A small network was shown many inputs. Here are its activations along a few directions, one row for each input.
In each table, some parts of the input vary, and every possible input appears once, in random order.
A made-up example of a description, with smaller parts first: line(4) and (point or line(9) or (values(2) and ring(5))).
Shared parts are said once, and a part with two or three values counts as separate values.

Other details of the inputs vary at random and push rows far along two fixed directions, the same in every table; ignore that.
These rows show it; all are for the same input, with only those details redrawn:
[ 7  9 11 -6 14 -4  5 -8 45 12 17]
[  7  -6  25   8   3   3   5  23  -1 -44  -7]
[ 8 10 13 -8 14 -6  5 -9 47 12 17]
[  2  -8   9  10   1   8   3  15 -18 -26 -10]
[  7  -6  25   8   2   3   5  23  -2 -44  -7]
[ -3  -5 -13   7   5  10   1  -6 -15  13  -2]
[ -5  -6 -24   8   4  13   0 -11 -26  25  -4]
[ 8 10 12 -7 14 -5  6 -8 47 12 18]

Rows:
R1: [ -9   7 -18   3  -5   3 -13 -11 -15  11  -5]
R2: [ -6  12 -11 -14   0  -3  15  -6  17  27   8]
R3: [  4   2  19 -11  10 -10   7  -7  42  17  21]
R4: [-11  -4 -11  -5  -7  -1  11   2 -19  21   0]
R5: [ -2 -10 -20   6 -10  -7 -27 -31 -28  18 -13]
R6: [  8  -8 -25  11 -11   3 -24 -35 -26  13 -10]
R7: [  2  -3   2  11  -1   9   6  17 -20 -27 -13]
R8: [ -9   4 -31  -2  -3  11  10  -5 -27  22  -8]
R9: [-10   8 -11  -6  -7  -5  -9  -1  -3   7   1]
R10: [ -9  -4   3   1 -13  -2 -11  23 -22 -25  -9]
R11: [ -3  19   3 -12   1 -13  -6  -7  39   7  13]
R12: [ 16 -10 -21   7  -4  -4 -20 -28 -28  20 -14]
R13: [ -4   6 -22   1   0  11   8  -3 -15  14  -6]
R14: [ -2  -2  18  -6  -8  -4  17  28  -5 -32  -6]
R15: [ -3  -8  25   0 -12  -5 -13  34  -4 -43  -2]
R16: [ 1 -1 -4  4  6  6  3 -4  0  9  1]
R17: [  0 -10  30  -1  -6  -6  12  26  -4 -33  -2]
R18: [ 6  4 17 -7 12 -5  5 -8 43 15 20]
What is each input in this table made of? -> values(3) or line(5) or ring(10)

Rows:
R19: [  8  23  18 -14  10  -3  15  11  45  -9   7]
R20: [ -3   7  -9   6  -1   0  -7 -14   3   3  -4]
R21: [ -6  -6   8   7  -4   4  10  32 -22 -32  -6]
R22: [  0 -15  -5   9 -12   2 -15  18 -43 -24 -22]
R23: [ -2 -10   5   2  -1  -2 -13  10 -14  -8  -7]
R24: [ -1   5 -32   0  10   6  -5 -37   0  43   4]
R25: [-16   2 -19 -12   3   4  12 -17  19  48  19]
R26: [18 -1 22 -1  9 -3  9 -2 32 -5  9]
R27: [ 10  -3  31   1   7  -4   5   8  20 -19   9]
R28: [  8 -18  -5  17  -1  13   2   6 -43 -25 -22]
R29: [-16  -8 -18   5   1   6 -10 -16 -25  36   5]
R30: [ -1   7   3   2  -8  -4  -9  -1   2 -17  -2]
R31: [-15   4 -36   1   3  13   5  -3 -29  32  -2]
R32: [ 11  14  10 -14  -3 -13 -10  -8  52   5  19]
R33: [  4  -2  26 -10 -13 -19  11  13   3 -28  -7]
What is each input in this table made of? -> point or line(4) or ring(10)
Start at R23 and move only the ring(10) part, one step at a time. The first step leads to R29. Which rows follow, in order? -> R27, R26, R28, R24, R20, R30, R32, R22

Rows:
R34: [-2 10 -4 -2  2 -2 -5 -9 14 10  5]
R35: [-12  -2  -7  -1  -5   5   9  20 -24  -4  -3]
R36: [  6  -6  32  -3  -7 -11  -1  25   6 -41  -4]
R37: [ -3  -3  -7   0  -6  -2   2  -6 -15   8  -5]
R38: [ -7 -13 -11   7  -6   5  -4   0 -40   3 -11]
R39: [-11  -6  -7   5  -2  13  13  15 -29  -8  -8]
R40: [  8  14 -14  -5   9  -1   1 -22  28  28   8]
R41: [ -3  -4  -8  -3 -10  -4  -1  -2 -18   8  -5]
R42: [ -6  -5 -11   6   3  16  14  12 -27   2  -8]
R43: [-16  -4 -17   5  -3  13  10  12 -38   4  -8]
R44: [ -1 -10 -16  13   1  14  -6  -1 -37   0 -11]
R45: [ 0  9  7 -6  5 -6 -6 -7 31  9 13]
R46: [  8  12  13  -5   2  -7   3  -1  32 -18   3]
R47: [ -4 -11 -14   5  -2   5  -2 -10 -26  15  -5]
R48: [ 0  2 10 -5  5 -8 -4 -8 29 12 14]
R49: [ 15   2  31   6   4  -1   2  21  16 -50  -5]
R50: [ -6  -8  -7   1  -6   0  -9   1 -17   8  -2]
R51: [ 17  -4  33   3   1  -6  10  19  10 -45  -7]
R52: [ -1  11 -10  -8  -4  -6  -5  -6  11  10   1]
R53: [  3  -9  -5   8   5   6  -3  -4 -13   7  -1]
R54: [  1   8  -3  -1   4   0  -2 -11  17   7   6]
R55: [ -4   3  -3  -5  -2  -4 -10  -3   9  11   6]
R56: [12  0 13 -5 11 -6  4 -8 30  9 10]
R57: [-2  8 -6 -6 -3 -4 -8 -4 11 11  4]
R58: [ -1   6  -7  -4   7  -2  -5 -20  26  28  15]
R59: [ -2  16 -15  -9   3  -6  -3 -22  26  29   9]
R60: [  8  -7  35   6   0  -5   1  20  12 -45  -1]
R61: [  1  -8  -1   5  -7   2   4  -1 -23  -9 -10]
The inputs of R60 and R48 match in every part but one. If R61 is changed in the same way as R60 into R48, which row does it become? -> R37
What is each input in this table made of? -> line(4) and (point or line(6))
List by row number the other rows that have the line(4) part in common with R52. -> R35, R36, R41, R50, R55, R57
Which other rows does R40 become when the line(6) part takes its other values? List them by row number. -> R44, R49, R51, R53, R56
